Each row below holds a small network's activations on one input, seen along a few directions.
In each table, some parts of the input vary, and every possible input appears once, in random order.
A made-up example of a description, with smaller parts first: one of 6 places along a line, together with either a single point or one of 11 places along a line or (one of 2 separate values, together with one of 8 places around a ring).
Shared parts are said once, and a part with two or three values counts as separate values.

Other details of the inputs vary at random and push rows far along two fixed directions, the same in every table; ignore that.

Rows:
x1: [ -5.5  -2.2 -53.5 -22.6  20.3  34.5   5.7  26.4 -13.5 -20.1  16.2]
x2: [ 26.6 -14.7 -39.2   6.7  36.1  24.5  10.2  14.2  -0.1  -1.7  -5.4]
x3: [ -1.4 -37.7 -22.2   7.5  27.4   6.6  -3.0  12.4  -6.4 -18.6   2.1]
x4: [ 3.7  5.8 14.0  4.9 -6.6  7.1 -9.5 -6.9 -5.3 -6.9 -6.9]
x5: [ 26.6  30.7   9.9   3.4 -20.3  10.8   4.8   0.7  16.9  15.9 -18.1]
x6: [16.0 -6.3 -9.7  5.4 18.0 17.7 -8.7  3.3 10.6 -4.9 -2.4]
x7: [ -0.7 -18.3   6.4  -7.8  10.8 -32.7  14.8 -10.7  24.5 -12.9   6.0]
x8: [ -8.4  39.6 -44.4 -11.6 -21.0  76.0  -0.7   0.3 -21.5 -26.2 -11.1]
x9: [ -0.4 -36.6  37.0  14.2  25.7 -53.8 -14.5  -5.3  28.8  19.4  20.5]
x10: [  1.1 -19.7  24.9  16.8 -13.2 -38.1  -0.8  -3.0  14.3  13.1  -5.7]
x11: [ 12.3 -45.6   3.2  28.4  11.2 -39.8 -10.7   9.0  32.7   2.3  12.0]
x12: [ -7.5  28.8  17.6 -23.2 -16.7  -3.3   1.7  -2.7 -15.3   6.6   3.1]
x13: [  3.5   1.2  26.1  14.9 -10.4 -23.5  -2.5 -18.4  -3.9  13.2  -7.0]
x14: [  5.7 -52.3 -43.6  13.4  44.8   2.5  12.3  20.3 -12.6 -12.6   1.2]
x15: [-30.6  42.7  29.8 -27.1 -41.7 -10.7  -0.6 -19.2 -18.9  15.6  -0.7]
x16: [ 11.8  45.9  38.2   2.9 -50.0  -1.8   3.3 -13.0   1.6  15.7 -23.3]
x17: [  4.8 -28.8  24.9  -3.6  27.0 -54.3 -13.1   1.7  24.5  20.6  23.8]
x18: [-25.0  18.6  13.4  -2.7 -21.1   0.4  -9.2 -12.6  -1.7   1.2   9.1]
x19: [-22.0  30.6 -12.1 -19.5 -14.2  39.4  14.4   4.0 -30.2  -8.3  -9.2]
x20: [-16.3  36.2  38.1  -8.7 -30.4   0.1  -0.9 -15.9 -13.6   8.5  -4.7]
x21: [  5.9 -17.8 -58.9   8.0  24.2  38.5   6.9  15.5 -10.7 -19.8   0.5]
Each input here is: either a single point or (one of 4 places along a line, together with one of 5 places along a line).

Rows:
x22: [ -5.2 -36.7   0.7  -6.4  26.1 -21.7   4.7  15.4  -6.9   4.1  11.8]
x23: [-20.6 -28.9  74.6  14.2   1.5 -73.8 -44.2 -27.4  26.2  18.7  19.8]
x24: [-13.4 -13.3  42.3  -0.4 -14.0 -63.2  -5.7 -17.2  14.6   9.5  16.0]
x25: [  6.4 -18.0 -15.0   6.1  12.4  13.3  -4.9  20.2  13.8 -21.2  10.9]
x26: [ 11.7  68.1  21.1 -15.1 -41.6  33.9   6.2 -17.4 -14.3  13.3 -23.2]
x27: [-23.1 -32.7  61.2   4.2 -13.5 -91.1 -12.6 -23.8  27.8  24.9  20.5]
x28: [ -7.6   1.1 -30.0 -12.6  36.1  31.5  -8.3   4.3 -13.1  -4.0  22.1]
x29: [  6.9 -13.1 -36.6   8.7   6.8  25.0   7.8   5.0  -5.8 -23.6  -4.9]
x30: [ -1.5  -5.2 -29.9 -15.1  13.8  15.2  22.1  21.0  -7.9 -18.8   6.6]
x31: [-15.8  48.7  33.3 -19.6 -41.6   2.2   3.6 -18.4 -24.4  11.4  -7.2]
x32: [  8.3 -24.0  -0.9  12.0  21.5   7.7 -11.1  21.8   3.1 -11.6  10.3]
x33: [  0.3  -6.3 -26.1 -17.6  21.1  14.8   9.8  21.9 -26.5 -11.5   1.3]
x34: [ -6.6 -20.6 -13.6  -8.3  22.4   6.7 -14.7   8.1  13.0 -21.0  12.4]
x35: [ 26.9 -17.7 -13.5   1.8  20.8  -5.3   7.5  11.1  18.5  -6.8   2.8]
x36: [ -5.3  -5.4 -24.0 -12.6  23.1  18.1  16.7  25.9 -20.7  -6.2  -0.4]
x37: [ 25.8 -13.4  -4.9   6.8  27.9   3.2   8.6  16.6   5.6   1.6  -1.3]
x38: [-11.6 -33.7  67.1  41.5  -9.7 -78.1 -23.7 -32.6  18.7  23.0   7.9]
x39: [ 23.6 -11.6 -22.7  -3.5  20.2   1.0   5.6  12.6  13.2  -7.8  -2.0]
x40: [  0.1 -17.1 -10.9  -6.3  24.9   0.6  13.6  21.4 -15.2  -7.4   8.2]
x41: [  5.5 -13.0 -31.6   9.3  15.2  25.7  -0.3   8.2 -21.9 -14.9 -10.3]
x42: [ -3.6 -25.2 -24.0  18.3  12.9   1.6   4.3   4.6   6.8 -11.6  -3.7]
x43: [  2.2  63.8  10.9 -22.4 -50.1  32.9  11.3 -20.0   2.1  13.1 -22.3]
x44: [  2.8 -18.1 -35.0   9.0   9.2  12.7   1.1   3.4  -4.3 -20.4  -5.3]
x45: [  6.3  77.3  19.7 -19.7 -47.7  34.6   2.2 -20.5 -18.1  15.6 -28.1]
x46: [  0.8 -35.3 -13.6  16.2  18.5   3.7  -1.7   4.5  -7.5  -2.7  -3.1]
x47: [-27.5 -20.0  54.9  10.7   3.2 -80.0 -36.2 -42.0  37.1  26.1  40.7]
x48: [ 21.9 -22.9  -6.1   0.9  27.5   0.9   4.9  14.9   6.7   8.1  -2.0]
x49: [ 12.0  -2.8 -43.2   2.8   3.9  24.5  -5.5  25.4   6.2  -2.7   7.6]
x50: [  3.2 -17.4 -30.0  14.7   9.5  16.8   9.5   5.7   0.2 -20.2  -2.8]
x51: [-21.6  52.2  28.7   7.6 -51.5  17.0  -3.7 -31.3 -17.8  15.6 -25.3]
x52: [ -0.8 -23.4 -32.6   7.4   7.4  18.3   6.7   4.0  -0.1 -14.2  -4.7]
x53: [-11.5  58.7  21.4   0.9 -56.1  31.2  -2.5 -32.4 -27.0   5.7 -24.4]
x54: [  0.3  72.7  27.2 -12.0 -44.2  28.7   6.8 -18.1  -8.8  23.0 -27.6]
x55: [ 18.3  -4.7 -25.4  -1.4  20.3  13.2  14.7  17.8  15.7  -4.3  -5.9]
x56: [ 14.3  -3.2 -34.5   5.9  11.5  28.1  -9.4  28.7  -7.9   4.9   4.7]
x57: [-16.7  -7.2  33.1  -5.7 -14.6 -56.9  -7.7 -15.7   9.3   8.6  11.3]
x58: [ -9.5 -30.0  -8.2  -3.0  22.3 -27.6   9.9  15.6   8.9  -4.3  12.4]
x59: [  4.5  78.4  15.9 -17.2 -55.0  35.0  14.4 -21.4   0.6   8.3 -22.8]
Changing only one part turns x45 into x39. The same change can be made to x37. Which row results?
Answer: x59
What is each input in this table made of?
Answer: one of 2 separate values, together with either one of 4 places along a line or (one of 3 separate values, together with one of 5 places around a ring)
Which other rows does x32 become when the place on the line of 4 takes its other values? List them by row number.
Answer: x23, x28, x56
Which other rows does x29 become when the choice among 2 separate values takes its other values? List them by row number.
Answer: x53
Which other rows does x44 become when the choice among 3 separate values takes its other values? List them by row number.
Answer: x39, x57
Which other rows does x47 become when the place on the line of 4 takes its other values? List them by row number.
Answer: x25, x34, x49

Rows:
x60: [ 15.3 -14.3   0.4  10.4  11.6  -8.5   7.1  11.6  -0.7   7.1  -5.8]
x61: [-13.0  28.5  22.8 -13.2 -25.8  -6.0   4.1  -8.1 -18.2  13.2  -4.6]
x62: [ 13.5 -10.3  -8.3   6.2   7.3  -7.2   0.7   8.5  18.9   2.0   4.1]
x63: [  9.6 -18.8  -4.0  13.2   7.3  -5.5   3.7  -1.4   8.0  -9.3  -6.5]
x64: [  7.9  -8.9  -6.6  -7.1  10.4 -10.9   1.9  12.5  15.9   2.9   9.6]
x65: [-12.1 -16.5 -10.6  -0.2   6.6  -8.2  -4.8   4.9   5.9  -7.0  14.1]
x66: [  6.5  39.3 -74.5 -41.6  10.0  96.0  38.0  29.4 -39.3 -36.0 -15.9]
x67: [  4.1  30.5  22.0  -2.6 -26.6   0.1   8.1 -18.7   4.9   7.2 -15.3]
x68: [ -3.8 -22.6  -5.7  15.1   7.2  -6.7  -1.5   3.2 -11.2  -0.9  -2.4]
x69: [-16.6  25.0   8.6   2.9 -36.7   2.7  -9.7 -21.0   2.1   4.4  -3.3]
x70: [10.6 -7.6  2.8 -5.6 22.0 -3.7 -5.7  8.7  8.8  5.2  8.9]
x71: [ -1.3  30.6  25.1 -11.0 -25.0  -4.0   6.4  -5.5 -10.0  18.5 -11.0]
x72: [16.2 -8.9  1.1  7.8 18.9  0.0 -6.9  4.8 11.7  4.3  3.4]
x73: [ -1.3  23.6  20.4  10.1 -33.9   2.2  -1.0 -13.2 -10.3  11.4 -18.3]
x74: [-20.3  28.4  21.8  -6.6 -21.5   7.2 -14.2 -19.9  -7.6   5.7   2.7]
x75: [  9.5 -11.7   0.7  -7.9  16.1 -11.7  11.1   6.3   8.3  -2.3   0.9]
x76: [-10.5 -19.3  -3.3  -1.0  12.3  -9.0   4.5  -1.2  -1.7 -12.2   5.4]
x77: [-1.0 -9.8  0.5 -7.7 21.2 -5.7 -8.1  6.2  0.6  0.0 15.3]
x78: [ -3.8 -11.1  -8.9  -9.3   9.6 -12.9  -0.5   9.9   7.8  -2.3  15.9]
x79: [ -2.8 -17.3  -5.0  12.5  14.5   1.7 -15.5  -3.7   1.3  -3.7   6.8]
x80: [ -3.1  27.6  11.7   6.0 -38.1   3.4  -7.4 -16.4   9.3   6.3  -8.5]
x81: [ 10.7 -14.6  -1.9  15.6  13.1   2.5 -13.2   1.0   8.5  -1.8   1.6]
x82: [ -4.0 -21.4  -7.1  10.2   8.7  -6.3   1.3  -6.0   0.8 -11.3  -1.3]
x83: [-10.3 -20.5  -1.9   4.0  10.8  -9.4   1.6   8.1 -13.7  -1.9   4.2]
What is each input in this table made of?
Answer: one of 4 separate values, together with one of 6 places around a ring
Which other rows does x60 become when the place on the ring of 6 takes its other values? List them by row number.
Answer: x61, x68, x71, x73, x83
Start at x75 and move only the place on the ring of 6, one step at a time. The first step leads to x66. Which rows follow, in order?
Answer: x76, x82, x63, x67
